[-49  38  21 -35  35  95  71 -24 -18  20  74 -19 -65  38  10 -56] -> <202>
[-49  38  21 -35  59  95  71 -24 -18  20  74 -19 -65  54  10 -56] -> <80>
[-49  46  21 -35  59  95  71 -24 -18  20  74 -19 -65  54  10 -56] -> <33>
[-45  46  21 -35  59  95  71 -24 -18  20  74 -19 -65   8  10 -56] -> <51>
which: [-49  38  21 -35  35  95  71 -24 -18  20  74 -19 -65  38  10 -56]	<202>
which: [-45  46  21 -35  59  95  71 -24 -18  20  74 -19 -65   8  10 -56]	<51>
tags:
[38] -> q_249
[37] -> q_614
[54] -> q_386
[20] -> q_663
join <202> 14: 	q_249

[-40 -41  -1 -34 -17 -37 -39 -41 -39 -45 -38 -34 -43 -40   2 -35 -39 -36
 -36 -37 -21 -23 -33   0  -4 -31 -26 -45 -37 -36   3  -3 -25 -47  -5] : <80>
[-25 -29 -37 -16 -39 -19 -21 -17 -23 -18 -26 -14 -25 -15 -35 -19 -16 -11
 -11 -14 -36 -48 -15 -38 -34 -36 -25 -16 -14 -12 -38 -39 -17 -21 -41] : <82>
[ -6 -14 -79 -19  48 -13  -9 -17   7  -2  -8  -2 -31  38 -91 -12  -5 -18
 -22 -20   2  -1 -16 -85 -79 -41  84  -3 -16 -15 -82 -86  -3  22 -81] : <66>
[-28 -32 -21 -19 -21 -20 -21 -22 -28 -24 -28 -19 -27 -14 -23 -20 -24 -20
 -21 -21 -27 -34 -19 -22 -29 -31 -15 -26 -22 -19 -25 -26 -10 -28 -28] : <51>
[-20 -20 -16 -15 -12 -17 -19 -14 -18 -11 -20 -16 -15 -22  -8 -18 -14 -13
 -12 -15 -11 -14 -13 -16  -8 -25 -17 -13 -13 -14 -11 -11 -20 -19 -13] : <23>
[-40 -41  -1 -34 -17 -37 -39 -41 -39 -45 -38 -34 -43 -40 -12 -18 -39 -36
 -36 -37 -21 -23 -33   0  -4 -31 -26 -45 -37 -36   3  -3 -25 -47  -5] : <202>
[-37 -48 -18 -38 -19 -37 -39 -42 -36 -45 -36 -36 -45 -42 -16 -37 -35 -40
 -36 -39 -15 -16 -35 -20 -31 -43 -21 -43 -36 -37 -26 -14 -34 -40 -17] : <114>
[ -6 -11 -26 -11 -20  -8  -8  -7  -5 -11  -8  -9 -10 -17 -25 -10  -2  -9
  -6  -7 -27 -17  -6 -26 -18 -27 -24  -8  -5  -8 -18 -26 -24  -9 -20] : <151>
[  1 -10 -17   2 -47   3   1  -5   1 -22   2   6 -12  -4 -22   4   0  -2
  -1   0 -48 -43   4 -15 -21  -7 -42  -7   0   1 -14 -27   3  -7 -20] : <8>
key -> tag
[-15] -> q_690
[-13] -> q_880
[-8] -> q_684
[-16] -> q_348
[-25] -> q_91
[-26] -> q_721
[-43] -> q_820
[-19] -> q_852
[-45] -> q_935
join <51> 28: 	q_721
which: [-40 -41  -1 -34 -17 -37 -39 -41 -39 -45 -38 -34 -43 -40 -12 -18 -39 -36
 -36 -37 -21 -23 -33   0  -4 -31 -26 -45 -37 -36   3  -3 -25 -47  -5]	<202>
which: [-37 -48 -18 -38 -19 -37 -39 -42 -36 -45 -36 -36 -45 -42 -16 -37 -35 -40
 -36 -39 -15 -16 -35 -20 -31 -43 -21 -43 -36 -37 -26 -14 -34 -40 -17]	<114>

[ -4  10 -15   7]  <80>
[-25  34  34  55]  <65>
[-38  -8  45  18]  <8>
[45 34 10 26]  <82>
[43 33 10 25]  <114>
[-68  22  72  68]  <151>
[32 32 25 32]  <23>
[-91   7  76  61]  <66>
[-14 -10 -44 -20]  <202>
tags:
[32] -> q_49
[42] -> q_523
[31] -> q_76
[43] -> q_287
join <23> 1: 	q_49
which: [43 33 10 25]	<114>
which: [-68  22  72  68]	<151>
which: [32 32 25 32]	<23>
which: [ -4  10 -15   7]	<80>
which: [-38  -8  45  18]	<8>

